A small network was shown many inputs. Here are its activations along a few directions, one row for each input.
In each table, some parts of the input vary, and every possible input appears once, in random order.
Descriptions start from the smaller parts, as in this example, which fits no table here: one of 5 places around a ring, together with either a single point or one of 11 places along a line or (one of 3 separate values, together with one of 4 places along a line).
Shared parts are said once, and a part with two or three values counts as separate values.
(in the rows, 128 means zero)

Other details of the inputs shift rows strongly along two fixed directions, in all tables alike. That doesn't count.

A family of inputs:
r1: [126 130 120 130 138 118 133 120 118 123 118 134 127 127]
r2: [214 152 109 109 141 201  95 213 156 109 124 156 125 206]
r3: [121 126 128 135 127 129 121 117 133 124 134 139 118 125]
r4: [116 125 123 123 129 131 124 116 127 120 125 140 125 131]
r5: [ 79 153 178  85  99 132 151 149 128 187  82  34 142  48]
r6: [123 125 125 134 127 134 122 113 128 125 138 135 122 124]
r7: [122 127 127 132 130 124 127 121 127 112 131 135 130 123]
r8: [122 126 122 128 126 136 124 110 127 130 133 138 120 129]
r9: [208 160 109 105 143 191  91 216 163 105 122 158 121 207]
r10: [129 134 125 140 131 118 130 120 125 128 129 136 122 122]
r11: [122 105 129 124 133 107 139 126 127 136 142 125 139 149]
r12: [131 129 126 139 128 124 126 116 122 124 137 131 125 120]
r13: [126 111 129 125 134 108 135 119 129 143 152 125 136 145]
r14: [171 180 171  68 110 211 115 246 162 162  99  49 146 117]
r15: [118 124 125 129 130 129 123 119 128 115 129 137 127 126]
r16: [125 132 123 134 134 117 131 122 119 119 124 135 131 124]
r17: [ 78 149 188  90  91 142 146 149 136 181  98  36 141  42]
r18: [132 123 125 140 125 125 129 118 120 123 131 132 129 122]
r19: [131 133 122 139 132 123 130 116 120 129 133 133 126 122]
r20: [126 131 126 136 127 115 125 122 127 118 129 134 125 123]
r21: [120 126 126 129 125 131 123 114 132 129 129 142 116 129]
r22: [132 127 122 141 128 124 133 118 118 127 126 133 130 123]
r23: [120 113 130 124 133 100 135 123 134 137 144 126 136 149]
r24: [120 119 124 132 125 132 126 120 126 118 128 136 125 127]
r25: [131 131 122 136 136 118 131 117 124 132 123 136 118 125]
r26: [122 130 126 135 126 121 125 120 132 116 131 136 125 124]
r27: [118 127 125 132 126 126 121 118 133 119 130 137 123 127]
r28: [126 135 122 137 130 114 129 122 125 123 125 135 126 124]
r29: [127 105 129 127 131 110 138 121 127 141 145 125 140 147]
r30: [124 119 124 136 123 136 125 115 126 123 131 135 126 126]
r31: [125 128 126 133 131 118 126 122 122 114 129 133 130 123]
r32: [129 129 129 140 128 119 125 120 127 124 133 135 121 121]
r33: [129 124 119 133 134 121 135 121 116 126 117 134 125 127]
r34: [127 122 125 137 126 122 129 123 120 117 128 132 128 123]
r35: [119 111 130 121 137 103 136 124 128 133 143 125 141 149]
r36: [133 130 119 135 136 123 132 114 119 133 127 132 122 124]
r37: [127 126 122 137 130 121 134 123 117 122 123 134 129 125]
r38: [124 112 133 127 134 103 135 122 134 142 147 128 132 146]
r39: [124 121 125 136 125 128 130 122 125 115 130 134 128 124]
r40: [133 125 119 136 132 125 135 116 117 131 120 133 126 126]
r41: [128 122 126 139 123 131 129 117 125 120 133 133 129 123]
r42: [118 119 122 127 124 134 127 117 125 123 124 140 123 132]
Each input here is: one of 6 places around a ring, together with either a single point or one of 6 places along a line.
Changing only the place on the ring of 6 turns r6 into r15. The same change can be made to r19. Which row results? -> r16
Changing only the place on the ring of 6 turns r31 into r20. The same change can be made to r4. Which row results? -> r9
Change only the place on the ring of 6 in r41. List by row number the other rows that result. -> r7, r14, r17, r26, r39
Change only the place on the line of 6 in r25. List by row number the other rows that result. -> r3, r10, r17, r21, r32

A family of inputs:
r43: [167 175 174  68 130 130 136 242 141 176 118  41 172 136]
r44: [ 91  88 148 149 136  72 148  94 114 113 140 116 142 100]
r45: [ 42 103 201  62  99 134 153 142 136 191  79  27 143  55]
r46: [ 89 110 127 127 141  89 149  65 123 165 176 114 139 118]
r47: [125  90 127 109 139 125 115 139 128 114 131 152 115 173]
r48: [118 131 106 110 134 130 117 123 141 101 107 161 131 166]
r49: [183 128 105 138 138 123 131 164 156 148 157 152 133 213]
r50: [ 83  83 136 134 128 121 135  69 126 126 169 117 122  98]
r51: [ 64 122 126 132 123 117 132  71 117 119  99 157 115  93]
r52: [198 160 104 144 154 174  91 134 137 113 138 160 100 153]
r53: [ 64 124 126 128 115 112 128  76 105 119 107 157 111  94]
r54: [ 81 117 132 165 103 117 149  79 124 129 130 146 113  85]
r55: [182  97 131 139 122 147 111 178 146 119 158 153 119 193]
r56: [ 78 132 129 143 124 133 138  63 119 120 154 140 119  79]
r57: [ 77  97 131 109 137  64 150  82 109 164 135 129 131 137]
r58: [173 114 119 140 158 124 124 176 140  86 149 145 132 177]
r59: [ 81 129 137 143 123 131 131  59 119 120 149 143 126  79]
r60: [ 84 127 110 137 136 106 140  67 113 138  93 142  88  90]
r61: [ 79 103 120 157  85 107 134  77 134 120 130 130 127  97]
r62: [171  97 128 141 127 152 125 173 156 123 153 144 117 183]
r63: [128 166 175  76 130 116 159 208 142 188 113  25 171 101]
r64: [150 123 121 120 155 122 123 115 139 148 173 138 144 170]
r65: [192 193 162  96 127 163 116 239 133 152  83  54 129  93]
r66: [130 113 110 107 160 105 141 133 138 146 135 147 126 186]
r67: [ 88 134 137 166 131  89 143  91 107  92 120 138 137  69]
r68: [165 153 112 143 137 149  98 109 116 123 144 147  97 123]
r69: [198 162 103 154 163 128 120 169 128 102 117 142 107 138]
r70: [167 111  86 136 138 153 150 120  63 129 103 145 145 152]
r71: [115 134  98 110 134 132 123 127 142 100 113 158 124 166]
r72: [ 91  90 148 144 127  67 143  99 103 112 148 115 138 101]
r73: [180 150  93 128 160 158 102 148 140 109  92 181  92 175]
r74: [ 85 136 130 166 132  91 149  95 107  92 125 135 130  68]
r75: [139 119 114 146  90 135 104 133 139 103 135 153 128 149]
r76: [105 137 118 154 132 122 129  54 111 140 139 125  96  71]
r77: [ 91 164 167  47  92 163 126 190 143 161  74  55 149 101]
r78: [177 181 167  99  89 188 115 221 148 181  87  65 120  97]
r79: [148  84 138 149 122 130 128 138 147 128 151 145 124 163]
r80: [150 125 120 116 147 117 118 120 128 148 181 137 140 171]
r81: [168 138 116 164 122 135 119 122 136 133 119 158 103 129]
r82: [193 144 116 128 171 100 127 180 141 120 149 142 155 198]
r83: [122  90 119 114 147 132 126 138 140 114 128 150 111 171]
r84: [143  97 131 128 142 154 109 119 143 109 166 140 127 150]
r85: [166 143 106 122 134 178  85 146 152  84 150 154 139 175]
r86: [ 94 102 135 144 106  62 153  80 117 176 156 120 139 132]
r87: [138 147 124 132 129 160 107 118 124 103 159 163 120 131]
r88: [176 149 114 162 157 107 123 134 119 107 114 142 113 118]
r89: [ 90 121 128 147 122  74 137  83 115  97 123 121 147  91]
r90: [129 134 105 128 127 157 103 115 141  92 155 143 132 145]
r91: [166 142 104 121 128 170  80 147 139  82 160 158 134 177]
r92: [144 143 104 126 141 133 110 122 118 122  97 164  90 141]
r93: [ 77  95 131 113 145  69 154  77 121 164 127 129 135 136]
r94: [145 152 124 155 137 119 119 150 112  75 130 158 131 120]
r95: [138 143 138  81 113 198 173 182  89 188  58  36 165  86]
r96: [201 120  79 133 153 180 142 150  87 120  94 154 150 180]
r97: [ 82 101 128 157  84 106 128  73 134 120 124 133 134  98]
r98: [ 58 146 200 107  68 153 156 137 137 189  84  44 142  20]
r99: [149 180 171  70 100 161 116 236 143 134  91  40 164 102]
r100: [142  99 130 123 134 149 104 124 131 109 174 140 123 151]
r101: [117 171 168  81 103 147 137 202 145 140  89  32 161  76]
r102: [198 149  99 161 132 157 113 157 146 121 126 168  95 160]
r103: [ 95 100 136 148 114  67 157  75 129 176 148 120 143 131]
r104: [142 133 126 154 108 145 118 135 129 112 135 169 114 137]
r105: [ 61 125 118 132 124 118 139  75 118 119 104 154 108  93]
Describe the family of inputs behind these rows. -> one of 3 separate values, together with either a single point or (one of 4 separate values, together with one of 5 places along a line)
Changing only the choice among 3 separate values turns r62 into r79. The same change can be made to r54. Which row results? -> r98
Change only the place on the line of 5 in r104. List by row number the other rows that result. -> r55, r75, r78, r86
Change only the choice among 4 separate values in r44. List by row number the other rows that result. -> r45, r79, r84
Change only the place on the line of 5 in r90. List by row number the other rows that result. -> r46, r50, r56, r76

A family of inputs:
r106: [123 113 108 145 140 105 113  89 137 103 166 173 116 159]
r107: [125 126 106 159 141 118 112  85 129  92 151 180 105 133]
r108: [186 149 130 105 136 158 102 218 162 107 130 132 137 189]
r109: [133  97 103 154 145 119 126  89 104  83 166 162 140 146]
r110: [117 119 146 123 116 121 146 129 127 161 133  98 138 115]
r111: [195 160 123  99 152 168 107 202 154 133 135 133 133 191]
r112: [144 119  96 170 132 110 128  86 111 110 145 172 118 141]
r113: [115 133 146 134 104 143 130 124 132 136 122 109 125  88]
r114: [118 146 137 125 121 112 139 133 117 133 105 102 138  96]
r115: [ 94 115 143 103 112 131 133 126 135 144 119 107 134 119]
r116: [116 135 143 116 132 124 133 123 126 151 123 101 123 100]
r117: [ 97 128 141 117 110 151 130 123 128 132 103 116 120  97]
r118: [196 140 130 112 126 175 100 207 163 126 141 130 133 190]
r119: [123 121 146 132 120 128 140 128 124 156 124  99 127 101]
r120: [140 112 102 160 153  86 132 102 110 102 139 170 118 147]
r121: [105 137 128 113 114 140 135 120 116 144  98 111 132 104]
r122: [107 140 148 129 114 125 129 136 128 120 111 108 128  88]
r123: [109 128 145 120 127 106 148 138 129 140 119  98 145 112]
r124: [110 119 136 108 126 132 141 123 116 153 101 105 123 111]
r125: [101 120 136 107 121 129 144 126 125 154 112 107 140 120]
r126: [135 131  95 156 146 108 122  81 116 107 146 175 114 140]
Describe the family of inputs behind these rows. -> either a single point or (one of 4 separate values, together with one of 5 places along a line)
Change only the place on the line of 5 in r113. List by row number the other rows that result. -> r110, r112, r118, r119
Change only the place on the line of 5 in r123. List by row number the other rows that result. -> r108, r114, r120, r122

A family of inputs:
r127: [129 124 116 133 134 122 127 109 128 130 138 146 121 143]
r128: [127 130 138 113 116 147 128 148 135 136 122 111 134 127]
r129: [131 118 120 139 134 125 124 113 125 123 145 142 127 138]
r130: [124 123 123 134 134 118 119 115 132 117 144 145 122 138]
r131: [131 138 138 119 121 133 129 154 135 130 118 109 139 121]
r132: [128 120 126 124 126 133 128 132 127 125 121 128 128 134]
r133: [121 131 130 118 128 131 122 129 135 126 131 131 128 136]
r134: [133 121 116 140 135 117 133 118 118 122 127 146 124 137]
r135: [133 124 118 138 135 119 125 111 129 130 143 143 120 139]
r136: [138 123 121 141 137 118 129 114 123 124 143 142 125 135]
r137: [138 142 136 122 123 131 131 150 133 144 116 108 131 122]
r138: [124 134 140 110 122 138 125 151 137 134 111 114 129 126]
r139: [132 129 125 125 136 130 132 132 121 128 125 127 133 131]
r140: [130 133 136 116 123 138 132 154 127 132 113 109 134 123]
r141: [134 142 133 113 132 135 133 148 129 145 115 109 130 125]
r142: [127 134 140 113 123 142 124 148 140 135 130 108 135 124]
r143: [129 144 140 113 127 130 124 152 134 131 121 109 136 122]
r144: [139 127 132 134 127 127 130 133 128 132 132 127 127 127]
r145: [127 132 137 109 121 147 127 145 133 137 126 109 135 128]
r146: [132 137 134 110 130 140 129 144 133 148 115 110 128 128]
r147: [138 137 125 129 134 121 129 130 127 135 128 125 129 130]
r148: [130 138 146 118 122 133 125 154 140 132 123 111 130 121]
r149: [133 120 122 139 135 119 127 116 124 115 144 140 127 135]
r150: [125 131 129 125 130 122 128 138 129 121 119 132 127 131]
r151: [129 134 130 129 126 119 125 137 131 121 124 129 130 129]
r152: [131 135 143 120 121 137 128 153 139 131 125 109 134 120]
r153: [120 121 122 133 127 120 123 116 133 116 135 150 122 142]
r154: [130 121 130 130 122 133 125 133 131 126 135 126 128 131]
r155: [132 116 116 136 132 122 130 114 122 125 128 147 122 140]
r156: [136 153 133 125 120 150 121 145 128 126 110 114 126 104]
r157: [135 135 118 149 130 133 120 111 124 108 131 150 114 117]
r158: [133 124 117 138 134 115 127 116 120 114 138 140 131 136]
r159: [124 136 139 106 128 138 124 148 136 135 116 112 130 127]
r160: [130 136 137 115 119 143 129 145 138 148 119 112 128 128]
r161: [126 117 122 140 128 121 124 117 133 116 141 145 125 137]
r162: [135 121 122 142 137 121 128 115 123 120 144 141 128 135]
r163: [129 114 117 138 132 125 129 115 122 121 128 146 125 140]
r164: [131 120 115 137 134 119 129 113 126 128 126 147 118 141]
r165: [122 118 120 135 127 124 126 115 132 116 136 148 127 141]
r166: [127 118 118 134 133 128 127 110 124 123 140 145 128 142]
r167: [128 123 125 120 131 133 127 129 126 126 125 126 129 134]
r168: [127 133 114 141 125 141 119 107 125 111 128 154 115 125]
r169: [131 115 121 143 128 125 125 115 126 122 141 144 125 137]
r170: [131 119 116 141 135 120 132 119 118 118 128 145 127 137]
r171: [131 141 137 115 126 134 128 151 134 131 122 107 140 122]
r172: [124 116 118 135 131 121 127 117 128 114 128 147 125 140]
r173: [133 117 123 144 130 118 128 119 125 114 140 141 125 134]
r174: [129 117 120 136 132 123 123 114 126 118 146 141 126 138]
r175: [135 122 118 145 131 116 129 118 120 118 133 142 131 135]
r176: [134 131 124 124 136 127 132 132 121 132 124 128 130 131]
r177: [129 130 139 115 118 148 129 146 133 141 121 112 135 127]
r178: [126 128 127 127 130 126 131 137 129 120 121 130 131 131]
r179: [135 118 123 146 132 120 129 117 124 119 139 142 126 134]
r180: [ 29  99 156 128 105  80 164  41  96 167 117  81 136  38]
r181: [125 133 137 108 127 142 127 147 135 134 117 110 135 126]
r182: [130 145 132 118 121 159 121 142 130 129 105 118 121 109]
r183: [130 121 117 133 132 125 127 109 124 128 140 146 125 142]
r184: [136 132 127 130 132 127 129 131 123 127 130 124 136 129]
r185: [124 127 118 132 140 112 126 119 124 113 130 147 125 138]
r186: [122 120 118 131 132 125 125 112 131 117 140 146 129 142]
r187: [137 126 120 141 139 115 128 114 127 127 141 142 121 136]
r188: [127 138 136 111 130 137 131 152 132 131 117 110 137 124]
r189: [130 141 145 114 127 134 124 151 139 132 127 109 132 121]
r190: [137 124 121 146 134 114 130 116 129 126 137 143 119 135]
r191: [133 134 135 109 128 143 129 144 129 145 117 110 131 126]
r192: [133 121 119 143 130 119 126 114 131 129 139 145 118 138]
r193: [131 130 132 128 132 127 127 133 134 122 136 125 132 128]
r194: [139 134 126 128 132 124 129 131 123 132 130 125 133 129]
r195: [138 124 117 144 131 114 130 117 120 122 133 144 127 135]
r196: [135 132 140 119 119 143 127 148 135 145 126 110 130 123]
r197: [ 28 104 155 129 105  73 167  47  94 159 117  79 137  35]
r198: [126 135 144 115 119 138 121 152 142 135 125 112 129 124]
r199: [133 132 124 129 132 124 133 134 126 134 118 129 124 132]
r200: [131 133 138 114 118 146 130 146 134 145 121 113 131 127]
r201: [133 121 118 143 129 114 128 119 121 113 134 141 129 136]
r202: [134 120 119 138 134 122 125 112 125 127 145 143 123 138]
r203: [132 147 136 123 117 159 117 142 134 130 118 115 121 106]
r204: [132 150 131 121 124 153 125 146 126 126 104 117 124 106]
Changing only one part turns r147 into r127. The same change can be made to r201. Which row results? -> r128
Changing only one part turns r146 into r187. The same change can be made to r163. Which row results? -> r179
Describe the family of inputs behind these rows. -> one of 6 places around a ring, together with either a single point or (one of 2 separate values, together with one of 6 places along a line)
Which other rows agree with r161 in the place on the ring of 6? List them by row number. -> r129, r130, r135, r142, r154, r169, r174, r192, r196, r198, r202, r203
Change only the place on the ring of 6 in r193. List by row number the other rows that result. -> r142, r171, r181, r186, r188
